These are the activations of a small neural network, seen along a few directions. Each row is one input.
Each table varies a few parts of the input and shows all the possible inputs, shuffled.
Descriptions start from the smaller parts, as in this example, which fits no table here: one of 8 places around a ring, together with either a single point or one of 11 places around a ring or (one of 3 separate values, together with one of 4 places along a line).
Shared parts are said once, and a part with two or three values counts as separate values.

Other details of the inputs shift rows strongly along three fixed directions, in all tables alike. That doesn't count.

Table:
row 1: 8,15,-4,17,4,26,8,-9,6,0,-10
row 2: 6,15,-9,5,1,20,12,-5,6,5,-16
row 3: 7,1,-13,-5,6,7,4,1,11,-15,2
row 4: -10,1,3,-12,-6,-3,14,-8,-1,1,6
row 5: -3,4,-11,-9,-8,8,10,-1,-3,-21,1
row 6: 0,9,4,8,2,13,12,-15,7,10,-6
row 7: -6,4,-6,-16,-5,1,9,-1,4,-23,-6
row 8: -8,5,2,-13,-1,1,12,-9,5,2,-3
row 9: 14,-6,-4,5,1,15,-8,0,-10,-8,-16
row 10: -7,10,6,-8,5,9,7,-8,-2,7,0
row 11: -14,0,-6,-22,-4,-4,8,-5,-2,-8,1
row 12: 8,-2,-5,6,-3,11,-1,0,-8,5,-9
row 13: -6,-15,-4,-4,-3,-7,-14,3,-9,-19,-2
row 14: -1,-17,-15,-5,-6,-3,-11,1,-7,-20,-10
row 15: 9,8,1,1,1,20,10,-12,0,-4,-10
row 16: -4,6,6,-3,-4,6,12,-5,-1,-4,5
row 17: -8,0,-16,-4,-9,4,8,-4,4,-17,-3
row 18: -8,7,12,-7,1,-12,2,0,9,9,25
row 19: 1,-12,-4,-11,-3,-3,-9,6,-4,-23,-14
row 20: -10,2,1,-11,-7,-21,-1,-1,7,8,22
row 21: 8,-6,5,9,7,-22,-11,7,-9,8,-6
row 22: -3,-10,-3,6,-3,-3,-9,4,-7,2,-2
row 23: -6,7,7,-1,-5,2,17,-7,2,11,6
row 24: -4,-11,-1,-1,-10,-10,-3,10,-9,-3,3
row 25: 14,9,10,21,15,10,6,-3,11,37,2
row 26: 23,23,-3,18,17,18,7,-13,3,4,-20
row 27: 19,-13,-7,11,3,-7,-29,15,-3,-12,-7
row 28: -4,6,21,8,8,-9,6,-2,10,40,23
row 29: -6,7,0,-6,-2,8,9,-4,-6,0,7
row 30: -5,-11,9,7,-3,-12,-11,8,-4,-8,2
row 31: -5,10,21,7,4,-11,4,-3,10,40,23
row 32: -6,8,-12,-13,-4,6,7,2,2,-21,-5
row 33: -14,4,-8,-20,-2,0,4,1,-4,-14,3
row 34: 3,-10,15,7,0,-26,-27,16,-4,9,16
row 35: 5,-18,3,7,7,-21,-25,21,-6,-1,9
row 36: -2,-12,11,7,1,-29,-20,14,-3,21,17
row 37: -8,-11,3,3,-1,-9,-15,9,-10,-4,5
row 38: -10,8,9,5,-2,0,14,-9,7,13,6
row 39: -9,9,-4,-9,-1,6,10,-4,0,7,0
row 40: 45,-10,4,38,15,21,-28,12,3,11,-26
row 41: -1,-11,-3,-5,-5,-3,-4,2,-10,-3,-3
row 42: 13,-3,-4,8,-1,8,-4,4,2,-4,-24
row 43: -4,-2,-21,-15,-1,-7,8,-1,9,-15,8
row 44: -13,4,7,-5,-1,-1,8,-10,3,-5,7
Each input here is: one of 2 separate values, together with either a single point or one of 6 places around a ring or (one of 3 separate values, together with one of 5 places around a ring).
Changing only the choice among 2 separate values turns row 33 into row 39. The same change can be made to row 9. Which row results?
> row 41
Changing only the choice among 2 separate values turns row 16 into row 23. The same change can be made to row 30. Which row results?
> row 38
Change only the choice among 3 separate values in row 19. List by row number the other rows that result.
> row 15, row 44
Change only the choice among 3 separate values in row 9. List by row number the other rows that result.
> row 10, row 13

Table:
row 45: 20,-3,-12,6,1,-4,-12,7,3,-16,-13
row 46: 10,-9,6,15,5,-14,-23,20,-4,11,-5
row 47: -4,16,-3,6,0,20,17,-18,3,0,-6
row 48: 9,-9,-9,-4,-5,7,-2,1,-1,-16,-25
row 49: -16,-6,9,-18,-5,-15,8,4,-5,9,11
row 50: 6,-9,-2,-2,0,-20,-11,3,3,-1,7
row 51: -11,-13,0,-7,-3,-19,-11,11,-18,-4,3
row 52: 21,3,-6,16,3,9,-4,2,7,-8,-10
row 53: 12,12,-9,5,5,13,13,-15,16,1,2
row 54: -3,13,1,5,-2,20,18,-17,8,-2,-10
row 55: 24,-4,-9,18,6,11,-18,10,1,7,-20
row 56: -3,-18,14,7,-6,-11,-17,14,-16,13,8
row 57: -10,9,5,1,1,1,8,-1,7,18,19
row 58: 17,-11,-6,8,1,9,-13,9,-12,1,-22
row 59: -16,2,-12,-23,-8,-4,17,-10,2,-26,-6
row 60: 4,13,-7,7,1,14,9,-2,11,-2,1
row 61: -4,-16,14,-10,5,-24,-31,20,-16,-17,7
row 62: 3,9,30,17,17,8,-7,3,-4,18,11
row 63: 15,7,5,14,1,29,9,-10,3,19,-13
row 64: -18,-1,-2,-16,-1,-13,10,-5,10,5,28
row 65: -4,3,-1,-6,5,-7,3,-6,10,17,12
row 66: -13,-7,-35,-30,-12,-3,9,-5,-4,-54,-14
row 67: -18,6,18,-6,-7,-3,15,-9,4,15,15
row 68: -20,10,9,-3,-4,-2,11,-8,-7,14,20
Changing only one part turns row 55 into row 57. The same change can be made to row 45. Which row results?
> row 52
What is each input in this table made of?
> one of 2 separate values, together with either a single point or one of 5 places around a ring or one of 6 places around a ring
Change only the choice among 2 separate values in row 49. List by row number the other rows that result.
> row 63
Change only the choice among 2 separate values in row 64. List by row number the other rows that result.
> row 65
